A small network was trained on made-up records. Each row is its average activation on records with the value named, seen along a few directions.
Related values have similar rows: they may be neighbours, one step apart, or belong to one group.
In the rows, zero is written as 500.
Random noise pushes rows far along 8 fixed directions. That doesn't count. These rows show it; they differ only by the noise:
[603 453 633 458 305 620 528 642 368 413 742 422 629 535 425 587 660 696
 802 621 816 412 577]
[739 677 288 643 344 365 628 541 485 396 696 527 533 512 385 693 320 608
 560 372 701 593 449]
[719 593 483 607 504 467 487 440 717 482 395 634 402 546 371 499 263 270
 525 496 331 534 203]
[218 544 404 397 323 436 737 528 618 518 535 690 307 379 716 510 423 540
 281 795 405 482 474]
[371 521 583 520 579 380 499 311 553 492 552 474 423 512 433 520 690 478
 444 315 462 230 638]
[645 545 546 534 358 615 427 617 562 552 600 564 391 477 557 432 463 538
 602 640 445 546 214]
[769 587 680 457 282 671 300 534 582 459 587 362 215 650 533 328 508 721
 527 682 436 524 294]
[442 302 718 440 593 582 429 407 580 310 429 449 686 472 355 464 774 258
 668 637 620 331 583]
[336 503 560 389 422 641 639 604 402 621 540 610 511 632 512 498 535 732
 575 582 584 353 618]
[698 473 533 508 451 694 266 541 548 341 509 373 517 528 502 316 626 549
 531 650 594 644 340]


T, 25 values:
t20: [424 478 572 460 710 426 462 244 664 438 317 359 480 630 361 518 485 408
 469 350 403 315 693]
t15: [585 453 612 573 629 493 279 393 594 368 470 395 514 452 582 289 742 362
 419 536 410 518 439]
t9: [373 446 558 406 589 597 492 442 497 495 348 433 505 574 488 496 501 579
 495 559 422 517 645]
t7: [586 609 449 570 472 437 533 554 421 467 433 522 435 608 507 493 359 565
 437 434 390 580 497]
t24: [156 369 643 369 598 602 460 460 508 561 321 565 578 474 550 377 666 323
 525 590 345 284 491]
t14: [571 461 664 530 428 481 319 468 518 395 601 328 415 369 601 466 662 419
 542 464 341 485 306]
t3: [560 431 584 425 443 599 564 689 370 650 477 560 509 606 518 507 478 557
 601 631 563 449 477]
t2: [427 457 726 448 556 409 490 243 601 415 318 414 454 576 326 531 497 438
 438 421 326 335 667]
t17: [524 443 553 582 592 541 551 471 401 637 502 580 535 568 417 587 523 474
 687 417 545 416 620]
t18: [513 552 642 397 396 438 803 590 444 690 496 700 521 596 274 791 164 398
 831 469 493 226 505]
t12: [478 427 451 386 637 625 433 482 621 423 127 532 609 556 435 449 355 348
 467 633 581 643 571]
t21: [481 503 540 431 396 667 508 657 326 607 618 582 545 582 539 490 419 690
 586 537 567 448 487]
t25: [751 545 323 541 429 522 378 589 387 370 694 236 493 466 616 432 528 747
 373 527 776 844 622]
t10: [576 342 726 366 446 589 453 543 461 487 477 384 457 480 503 461 608 531
 590 710 517 554 549]
t5: [489 421 445 519 674 619 444 425 481 555 367 509 661 558 380 407 535 506
 498 399 664 572 597]
t16: [502 580 501 444 364 324 764 360 515 264 434 380 415 752 402 634 355 628
 356 560 521 460 906]
t13: [580 430 339 461 629 529 376 518 573 291 207 435 747 450 545 340 407 306
 344 573 535 831 393]
t11: [544 454 663 403 340 479 521 542 499 574 637 447 349 501 476 544 496 454
 619 589 490 325 459]
t8: [380 418 375 392 649 606 512 500 543 492 343 472 539 510 566 396 489 456
 300 641 570 618 544]
t19: [634 385 587 494 650 718 170 318 654 277 270 354 560 571 392 204 651 246
 440 649 459 626 374]
t1: [569 575 638 447 401 551 474 403 659 473 330 543 379 702 371 490 153 444
 512 624 344 513 386]
t22: [360 443 624 305 371 550 625 707 358 601 503 457 457 593 624 480 539 709
 481 712 503 436 681]
t23: [810 579 425 664 663 666 323 606 334 691 423 573 632 768 348 389 359 559
 584 192 406 561 310]
t4: [466 417 598 478 601 384 386 490 544 455 545 402 494 312 543 538 670 396
 578 444 478 524 492]
t6: [448 382 456 561 647 524 436 484 552 449 407 505 617 281 581 450 698 290
 455 573 464 705 466]
A value of T combines one of 5 hidden first parts with one of 5 second parts; all combinations occur once.
- Changing only the second part turns t19 into t16. t21 has the same second part as t19; what does that change turn t21 into? => t7
- Changing only the second part turns t8 into t25. t5 has the same second part as t8; what does that change turn t5 into? => t17
- Changing only the second part turns t2 into t1. t13 has the same second part as t2; what does that change turn t13 into? => t18
- Changing only the second part turns t9 into t20. t14 has the same second part as t9; what does that change turn t14 into? => t24

C, 18 values:
c4: [231 387 349 341 206 549 684 942 302 469 739 537 670 128 848 624 555 659
 571 857 688 687 483]
c12: [494 440 464 538 689 535 440 340 621 576 332 504 366 560 510 323 529 393
 279 503 410 574 542]
c1: [187 380 427 347 503 490 645 631 439 583 499 623 639 208 646 595 496 442
 571 613 549 466 469]
c14: [419 436 461 566 411 636 489 681 381 514 751 623 657 349 645 463 630 499
 585 644 607 470 325]
c16: [382 450 440 319 309 477 659 577 471 472 652 500 505 355 542 654 553 650
 553 708 779 514 632]
c5: [238 341 852 225 476 662 450 590 476 527 416 329 372 549 748 312 740 718
 396 811 352 401 720]
c8: [626 564 681 349 159 754 565 640 543 577 529 611 348 731 473 545 205 754
 816 871 589 498 390]
c2: [301 386 839 411 512 429 563 187 530 244 393 413 506 707 250 539 715 392
 499 494 428 122 873]
c17: [640 490 457 458 575 854 366 592 681 514 241 649 581 722 409 226 237 324
 528 760 451 677 191]
c11: [694 535 639 524 299  70 607 375 607 220 668 326 286 387 467 683 565 424
 385 573 495 460 649]
c7: [585 591 334 622 350 443 411 641 422 349 614 411 417 333 702 481 552 561
 402 626 481 718 350]
c18: [448 440 462 466 698 573 597 411 532 582 321 525 561 582 397 509 510 511
 495 462 569 542 746]
c15: [464 387 592 545 641 507 316 370 451 442 416 446 532 498 486 401 750 306
 496 464 471 317 545]
c9: [255 405 657 531 477 402 591 464 485 514 653 517 675 357 444 614 728 405
 637 327 449 257 544]
c10: [313 611 575 508 330 172 698 301 617 472 728 507 343 343 549 788 450 452
 570 410 413 248 520]
c13: [607 441 708 470 549 431 536 409 650 513 373 572 311 552 490 429 476 218
 434 617 298 418 418]
c3: [609 488 540 438 545 642 557 544 514 635 322 656 568 717 280 495 292 383
 618 571 560 429 401]
c6: [413 309 553 347 590 714 517 623 513 455 281 496 726 419 579 418 500 412
 604 867 562 687 591]
A value of C combines one of 6 hidden first parts with one of 3 second parts; all combinations occur once.
- Changing only the second part turns c1 into c10. c4 has the same second part as c1; what does that change turn c4 into? => c9
- Changing only the second part turns c18 into c16. c12 has the same second part as c18; what does that change turn c12 into? => c3
- Changing only the second part turns c15 into c14. c7 has the same second part as c15; what does that change turn c7 into? => c2

N, 25 values:
n1: [616 532 554 539 450 436 537 352 711 501 608 556 373 409 431 548 449 373
 472 546 476 493 345]
n5: [661 511 549 326 392 603 615 498 546 404 378 393 417 729 438 482 393 731
 462 721 629 670 755]
n13: [516 487 436 593 307 408 682 512 577 278 641 483 575 441 524 578 434 467
 466 669 635 694 443]
n11: [419 638 576 518 415 498 257 351 515 439 721 331 230 450 668 404 678 690
 415 428 451 298 473]
n9: [280 428 506 383 578 449 592 519 581 609 367 581 461 358 677 473 565 488
 344 556 327 501 576]
n16: [506 480 745 377 318 597 513 547 437 460 433 384 376 721 544 380 544 736
 474 626 369 394 617]
n2: [219 298 471 394 464 589 463 524 478 411 622 432 650 214 636 512 746 402
 636 766 722 445 503]
n21: [571 468 701 411 474 469 392 410 480 551 468 402 274 671 431 421 554 520
 415 513 452 274 592]
n19: [511 380 548 540 541 533 562 543 445 291 519 447 738 557 388 480 626 422
 573 582 607 536 637]
n10: [369 530 527 383 330 541 594 620 355 466 531 520 452 514 626 454 455 615
 491 596 466 429 543]
n6: [431 537 528 594 485 547 275 282 544 501 624 382 369 473 583 358 756 597
 362 438 444 392 515]
n4: [353 620 442 453 407 216 907 563 473 472 535 601 326 449 622 800 253 573
 379 559 398 445 734]
n14: [468 547 575 552 528 521 432 488 472 608 384 592 609 681 326 573 382 464
 674 237 402 316 410]
n17: [600 289 691 458 613 557 284 587 475 478 529 423 778 219 423 508 717 188
 800 558 609 487 351]
n3: [352 545 490 455 552 416 387 382 629 716 492 454 147 454 696 377 656 562
 236 374 323 345 432]
n18: [498 534 610 513 454 695 421 601 479 754 666 464 446 493 539 445 595 744
 667 475 434 497 448]
n7: [672 483 398 575 446 527 247 545 637 437 636 383 351 184 674 370 675 401
 468 757 549 783 209]
n12: [413 522 472 535 503 552 601 568 528 641 393 829 476 384 459 465 388 215
 441 592 344 434 187]
n23: [313 457 285 604 660 428 604 416 409 362 398 589 890 442 318 636 533 404
 441 242 604 594 635]
n20: [387 542 602 210 352 474 824 552 649 545 233 722 468 744 445 647  43 491
 626 772 430 400 527]
n22: [209 380 558 305 538 605 501 424 450 453 381 364 531 487 622 464 599 648
 510 639 503 521 715]
n8: [486 463 663 229 407 778 445 834 359 756 452 542 282 685 696 304 397 772
 439 759 319 510 379]
n15: [462 460 380 544 616 446 764 537 446 572 336 662 667 580 481 577 371 344
 537 497 547 604 625]
n24: [595 491 327 691 567 340 342 380 623 287 638 457 434 279 605 419 649 276
 281 524 429 579 380]
n25: [526 523 525 418 365 399 585 444 580 327 505 449 250 560 578 479 431 585
 256 810 601 551 763]
The values of N form a network in which each value has 4 neighbours.
- Fewest steps between n22 and n7? => 3
A value of N combines one of 5 hidden first parts with one of 5 second parts; all combinations occur once.
- Changing only the second part turns n8 into n20. n21 has the same second part as n8; what does that change turn n21 into? => n2
- Changing only the second part turns n24 into n7. n19 has the same second part as n24; what does that change turn n19 into? => n5
- Changing only the second part turns n23 into n9. n11 has the same second part as n23; what does that change turn n11 into? => n3

L, 12 values:
l7: [608 670 249 617 665 125 507  87 702 335 423 378 280 514 322 598 388 280
 157 151 513 418 624]
l5: [802 410 644 461 356 787 215 533 469 419 628 250 462 570 501 343 655 676
 631 757 716 644 389]
l12: [359 575 375 673 470 247 602 461 456 508 746 700 522 262 576 619 581 351
 477 299 477 367 362]
l2: [640 462 873 382 256 294 620 509 548 527 748 402 178 382 528 637 604 509
 605 669 377 276 529]
l9: [408 457 770 469 462 533 621 538 413 683 582 584 570 509 421 684 472 529
 896 406 384 255 504]
l10: [490 586 378 625 539 304 483 449 390 519 628 348 398 474 644 486 597 678
 276 198 485 578 658]
l6: [633 441 635 432 344 643 298 742 419 537 644 403 561 378 601 500 588 597
 766 657 571 540 297]
l4: [536 642 257 710 265 103 820 457 585 306 810 649 507 286 478 841 248 255
 446 494 543 422 418]
l11: [185 358 439 395 552 772 327 630 481 633 575 496 545 325 855 209 847 692
 396 772 637 674 505]
l3: [505 541 409 542 214 672 403 715 463 479 700 504 486 406 687 396 613 738
 498 703 591 697 242]
l8: [590 503 529 497 509 458 379 459 656 392 467 390 471 378 478 495 431 357
 526 469 364 573 346]
l1: [680 411 643 454 479 603 248 560 433 288 475 204 420 467 594 353 782 601
 480 747 552 651 632]
The values of L form 4 separate groups.
- List the group mates of l1, in the order listed. => l2, l10
- List the group mates of l12, in the order listed. => l4, l3
- List the group mates of l11, in the order listed. => l7, l5
